Each row below holds a small network's activations on one input, seen along a few directions.
Each table varies a few parts of the input and shows all the possible inputs, shuffled.
Descriptions start from the smaller parts, as in this example, which fits no table here: one of 8 places around a ring, together with either a single point or one of 9 places around a ring or (one of 3 separate values, together with one of 4 places along a line).
Shared parts are said once, and a part with two or three values counts as separate values.

A family of inputs:
row 1: [ 5 -3 -5  4 -9 25  3  2 -7  5  2  1 -5]
row 2: [  3  27 -13  -1   6  -7   7 -14   1   4  18  44   1]
row 3: [  1  14  -2   6   1 -23  -7 -24   1  18  -5  25  -7]
row 4: [  0  24  11  -6   7 -18   3   5   9  -7  12  52   4]
row 5: [ -3  -4   8   1  15  -5  20  -3  -7  13  -7 -27  -1]
row 6: [  9  -4  -7   9  -3  -7 -17  -1   8  -2   4 -19  -5]
row 7: [-21  24  -9   0  16 -38  22 -21  -2  11   3  21   7]
row 8: [  3   4  18 -10   2  17  -6  27   2  -5  -5   3 -11]
row 9: [-18   5  -2   0  13 -33  20 -25 -13  15  -9  18  -2]
row 10: [  3 -10   0 -15  -7   3 -14  23   9 -20  -2   8   5]
row 11: [  6   0   0   7   3   0 -18  -2   2   9   3 -20   0]
row 12: [ 13 -10 -22  -9  -7  14  -8   3  -1  -9   8   0   3]
row 13: [  0  -6   5  -7  -4   3 -13  27   4 -23   3   5  -7]
row 14: [ -7  -1  20 -11   2  21  -3  22  13  -8  -1   6  -8]
row 15: [  1  -3  10 -10 -15   5  -9  15   0 -24  -8   9   4]
row 16: [ -8 -10  -4   4   0 -15  15 -13  -8  -8 -13 -21  14]
row 17: [  7  -3  -6  -5   0  20  -6   5 -12   1  15  -6  -6]
row 18: [ -2  32  -9   5   5 -27  -3 -19  12  13   7  28   4]
row 19: [  2  -1  -5  -2   5  33   2   3   4   3   6  -2 -10]
row 20: [  9  -3 -12  -3 -14  16  -3  -4 -10 -13   2   0   2]
row 21: [-13  -9   1  13   7  -5  19  -5  -5   9 -15 -19  10]
row 22: [  5  -4  -9   3 -15  19   1   0  -7  -3   4   3   2]
row 23: [-12 -11   2   7  -2 -13  20 -10  -7   4  -8 -19  13]
row 24: [-6 -3 17 -2 -9 15 -3 22  3 -8 -7 10 -2]
row 25: [  4  -1   3   9 -16  -3  -7  -8   5   7  -3 -14   5]
row 26: [ 11   5   8   4   1   5  -7  -2   5  16  -1 -22 -10]
row 27: [ -5 -16 -13  -1   8 -17  10  -5   1  -4  -6 -21  17]
row 28: [ -1  -3  13  -9   1  10 -14  26  -2 -11   2   4  -3]
row 29: [  7   9  -7  -1   2  -3   3 -18 -12   8   5  41 -10]
row 30: [ 10  -8 -10  -1  -7  -8 -16  -6  13   0   2 -17   6]
row 31: [  2   7  18  -7   2 -14  -1   1  -4  -3   0  49  -6]
row 32: [ 13   3  -1  -6   0  27   3   6  -9   7   8  -7 -14]
row 33: [  3   0   4  14  -8   4  -7  -6   6  14  -7 -15   0]
row 34: [  6  -1  -3   7 -13  -5 -13 -12   4  -5  -7 -16   6]
row 35: [-10  -9   1   4  17 -10  10  -3 -10   5  -2 -25   9]
row 36: [-13  -7   4   4  19   1  19  -6   5   9  -8 -22   4]
row 37: [ -5  -4  16  -6 -17   8  -4  19   2 -14  -3  10   2]
row 38: [  1   1   7   5   4  11  -7  -6  17  13   0 -18  -7]
row 39: [  9  -7 -17   0  -3  14  -7   7  -6 -11  12  -3  -9]
row 40: [ -9 -13  -8   7  12 -17  11  -2  -3  -7  -1 -24   3]
Changing only one part turns row 8 into row 32. The same change can be made to row 28. Which row results?
> row 17
Changing only one part turns row 15 into row 34. The same change can be made to row 31. Which row results?
> row 3
Describe the family of inputs behind these rows.
> one of 4 places along a line, together with either one of 2 separate values or one of 8 places around a ring
Start at row 7 and move only the place on the line of 4, one step at a time. The first step leads to row 18. Which rows follow, in order?
> row 2, row 4
Which other rows does row 36 become when the place on the ring of 8 takes its other values? List them by row number.
> row 5, row 16, row 21, row 23, row 27, row 35, row 40
Which other rows does row 2 become when the choice among 2 separate values takes its other values? List them by row number.
> row 29
Which other rows does row 14 become when the place on the line of 4 takes its other values? List them by row number.
> row 19, row 36, row 38

A family of inputs:
row 41: [ 22 -20 -15  -4 -17  44 -13  10 -10 -10   5 -19  -5]
row 42: [ -8 -32 -15  -3  -5 -18   2  12   1 -26  -6 -48  25]
row 43: [  4 -20   6 -12 -12  37  -6  33 -13 -26  -1  -2  -6]
row 44: [-26   1  15  -7  33 -21  39   2  -7   4  -5  10   5]
row 45: [ -8  18  30 -13  18   3   0  23  13   7   6  26 -13]
row 46: [ -4  10  -8  10 -19 -44 -12 -22   9  -7 -15  29  19]
row 47: [ 20  14 -21  -3 -15  11  -5 -14 -11  -1  18  36  -6]
row 48: [ 20   0 -22   4  -4  48   0  -8 -12  17  16  -3 -18]
row 49: [ 19  -9   0  -1  -5  22 -29  12  15   0   7 -37  -8]
row 50: [  2  15  -4  14  -9 -23  -4 -32   0  17  -9  11   6]
row 51: [ -1 -27   2   8 -26  -3 -17  13   9 -21 -23 -39  21]
row 52: [-21   7  32   4   9  -5  22   4   2  11 -22  20   1]
row 53: [ -8   0  17 -16   4  37  14  30 -13 -10   0  27 -11]
row 54: [  1  15  -3  23  -1   3   7 -33  -3  34  -6  -7  -4]
row 55: [  3  -9  22  -8   0  14 -23  36  12 -14   0 -20  -8]
row 56: [ -2 -23 -16   2   7  -4  10  -8  -6   0  -3 -53   9]
row 57: [ 17  24  -7   0  -2 -12 -23 -13  14  11  19  18  -9]
row 58: [  4 -18   1  13 -16  11  -9  -6   2   6 -21 -43   6]
row 59: [  2   7   0 -12 -11   1   2   5 -11 -15   9  53  -5]
row 60: [-10 -19  23   8 -10   2  -1  19   0  -8 -28 -27   5]
row 61: [-19   0  -3  -3  19 -45  23 -13  -7  -4  -1  20  12]
row 62: [ 17  11  -7   7   7  27 -16  -6  13  26  18 -21 -21]
row 63: [ 14 -17   2  -6 -17   8 -37  29  21 -28   4 -32   7]
row 64: [  0  17  13  -9   3 -21 -15   7  15  -4  10  36  -6]
row 65: [-11   4 -25  -2   4 -59   5 -23   0 -13   2  19  24]
row 66: [ -8   9  32 -13  18  14  -2  33  11   1   1   8 -13]
row 67: [ -4  -3 -21  10  21   2  22 -29  -8  25   8 -37  -5]
row 68: [-13   7  16   8  -5 -30   4 -11   1   3 -19  29   7]
row 69: [ -7   8  15 -17   3  27  17  21 -10  -5   5  44 -11]
row 70: [ 13  11 -22  -8 -25 -12 -13  -7  -2 -27  12  52   6]
row 71: [  2   2  -4  21  -2  15   4 -27   0  32 -10 -29  -8]
row 72: [ 16 -27 -12  -8 -29  31 -21  26  -3 -39   3 -14   9]
row 73: [ -5   8 -21   3  14 -37  14 -34  -9  11   8   1  10]
row 74: [-21  -1  34   5   9   2  20  14  -1   6 -28   2   0]
row 75: [ 11  21  -9  -5 -11 -35 -31  -4  23 -15  13  36   4]
row 76: [-26  -6  16  -7  32 -12  38  12  -9  -1 -10  -7   4]
row 77: [ 16  24  -6   8   8  12 -13 -14   9  30  21  -1 -19]
row 78: [ -5   9 -20  12  22 -11  25 -36 -11  27  11 -17  -2]
row 79: [-16 -24   5  -4  13 -13  18  17  -8 -14 -11 -36   9]
row 80: [ 19  13 -21   4  -4  34   3 -15 -15  20  20  16 -15]
Changing only one part turns row 76 into row 66. The same change can be made to row 42. Which row results?
> row 63
Changing only one part turns row 69 into row 52. The same change can be made to row 80. Which row results?
> row 54
Describe the family of inputs behind these rows.
> one of 4 places along a line, together with one of 10 places around a ring
Which other rows does row 64 become when the place on the line of 4 takes its other values? List them by row number.
> row 59, row 61, row 68

A family of inputs:
row 81: [ -7  40 -19   3  24 -30  22 -45 -10  32  17  53 -10]
row 82: [  1  -2  12   9  -3   0 -12  -3  11  12 -11 -34  -2]
row 83: [  7 -15 -18   7 -15  -7  -7 -10  -6 -12  -4 -27  13]
row 84: [  4  -3  13 -19   3   6 -11  33   6 -24   6  19  -5]
row 85: [-16 -22   0  -2  17 -15  11   6   5  -5  -9 -42  10]
row 86: [ 12  -1  -9   1   1  28  -3   1  -9  11  16 -12 -12]
row 87: [-12 -15   7  -5  10 -10   6  14   0 -13  -4 -29   4]
row 88: [ 11  -4 -12   5   6  22   6 -10  -9  14  10 -33  -8]
row 89: [  7   9  15   3 -12  14 -23  13  21   0   0   2  -7]
row 90: [-22  26   3  -8  26 -60  24 -22   0   9   8  55  10]
row 91: [ -6  28 -23   5   0 -60  13 -44  -5   8   4  57  12]
row 92: [ 10 -11 -13   2 -20  -2 -14   1  -5 -17   2  -7   7]
row 93: [ 14  -3 -15  -3 -24   8 -17   6   4 -23   6   7   9]
row 94: [  5   3  15   8  -7   4 -20   9  11   7  -4 -13  -7]
row 95: [-13  39   9  10  14 -51   5 -39  11  29   1  52  -1]
row 96: [ 16   8 -11  -3  -2  37  -6   6   0   5  19   2 -10]
row 97: [ -6  -8   9 -10   7  -3  -2  25   0 -15   1 -10   3]
row 98: [-23  26   6   3  18 -38  36 -30 -13  18  -6  61   7]
row 99: [ 13   8  19  -3 -12  14 -29  17  16  -2   0  16 -14]
row 100: [ -3  -9   6  16   3  -6  -7 -10  16  18 -14 -46   1]
row 101: [ 21   5  -7 -12  -3  38 -12   8  -4   3  19  16 -18]
row 102: [ -4  -3  12  -3  -7  28   7  22  -4 -11  -8  11   1]
row 103: [  4 -21 -25  11  -9 -12  -2 -17  -1  -5  -8 -40  18]
row 104: [ -8 -11  13   1  -3  18  11  17 -12  -5 -11  -3  -1]
row 105: [  2  -5  16 -10  -7  28   2  25  -7 -13  -7  25  -7]
row 106: [ 19  -6 -11 -11 -24   9 -23   8   0 -24   6  21   2]
row 107: [-13 -17  11   4   0  12  19   6 -12  -2 -17 -23   2]
row 108: [ -6  -4   9 -14   1   6  -6  29  10 -22   6   5   1]
row 109: [-15 -22   3   6   7   8  24  -2  -8   6 -22 -36   8]
row 110: [  8 -11 -18  10  13  16  11 -17  -4  21   6 -45  -3]
Changing only one part turns row 107 into row 83. The same change can be made to row 109. Which row results?
> row 103
Describe the family of inputs behind these rows.
> one of 5 separate values, together with either a single point or one of 5 places along a line
Which other rows does row 84 become when the choice among 5 separate values takes its other values? List them by row number.
> row 99, row 101, row 105, row 106

A family of inputs:
row 111: [ -4  -9   2   7   0   5   3   0  -1   4  -8 -21   2]
row 112: [-13  29   0   5  14 -44  22 -32  -3  18   0  52   3]
row 113: [-2 -6  2  1 -2 11  5  2 -3 -1 -6 -5  0]
row 114: [  4  -9 -10   8  -2   2  -3  -7   0   3  -1 -23   3]
row 115: [  4   5  10  -3  -9  13 -10  12   4  -4   1  16  -6]
row 116: [  4  -8  -8   8  -3  -3  -6 -10   4   6  -4 -30   5]
row 117: [ -1  -6   1   6   6  -1   0  -4   4   9  -3 -30   0]
row 118: [ 4  3  9 -2 -6 12 -7  8  1 -4 -1 12 -5]
row 119: [ -4 -10   1  -4   0   4   4   9  -1 -11  -4  -7   4]
row 120: [ 5  4  4 -6 -1 10 -7  8  2  0  8  8 -9]
row 121: [ 8 -3 -9  0 -6  8 -5 -1 -3 -2  4 -3  0]
row 122: [ 3 -1 -1 -3  3 10  1  5 -3  2  5 -3 -5]
row 123: [ 4  2  1 -4  1 10 -3  6 -1  2  6  3 -7]
row 124: [ 0 -4 -3 -2  4 10  5  1 -2  3  3 -8 -3]
row 125: [  5  -6 -11   1  -5   7   0  -5  -3  -1   2  -8   1]
row 126: [  2  -3   7  -9  -5   4  -8  17   3 -13   1  10  -1]
row 127: [ -6 -13   1   2   2  -2   2   7   2  -7  -8 -23   6]
row 128: [ 2  0  6 -1 -4 11 -3  7 -2 -2 -2  6 -4]
row 129: [  0  -5   4  -7  -3   3  -4  15   0 -11  -1   4   1]
row 130: [  6   8   6  -5  -2  12 -10  10   6  -2   8  14  -8]
row 131: [-10  31 -11   5  11 -47  15 -39  -4  16   6  48   2]
row 132: [  4  -7  -9   4  -3   4   0  -6  -4   0   2 -18   3]
row 133: [ -5 -12   3   3   2  -7  -1   4   5  -3 -11 -29   8]
row 134: [ 10   5  -2  -3 -12   9 -15   5   5  -5   8  14  -5]
row 135: [ 1 -3  4  0 -3 11  1  6 -4 -2 -4  1 -2]
row 136: [ 9  1 -6  0 -7  7 -9 -1  0 -3  5  4 -2]
row 137: [ -1  -5  -3   1   5   7   6   1  -3   5   2 -19   0]
row 138: [ -1  -7   3  -6  -1   4  -1  13  -2 -12  -2  -1   2]
row 139: [ -3  -7   2   3  -1   8   6   2  -5   1  -6 -16   2]
row 140: [-12  33  -4   4  21 -45  21 -34  -2  20   6  49   0]
row 141: [  2   2   9  -8  -6   6 -12  19   7 -15   1  15   0]
row 142: [ 10   3  -4  -3  -9   8 -12   2   2  -4   7   9  -4]
row 143: [ -3  -9   4   7  -1   0   0  -2   2   7 -11 -28   3]
row 144: [-16  23   0  -1  15 -50  18 -26  -2  10   2  50   9]
row 145: [ -5 -11   1  -1   1   1   5   8  -2  -9  -5 -17   7]
row 146: [ -2  -7  -1   5   6   3   2  -1   0   7   0 -23  -3]
Describe the family of inputs behind these rows.
> one of 4 places along a line, together with either a single point or one of 8 places along a line
Changing only the place on the line of 4 turns row 146 into row 111. The same change can be made to row 130. Which row results?
> row 115
Which other rows does row 135 become when the place on the line of 4 takes its other values? List them by row number.
> row 121, row 122, row 138
Which other rows agree with row 131 in the place on the line of 4? List them by row number.
> row 114, row 116, row 121, row 125, row 132, row 134, row 136, row 142
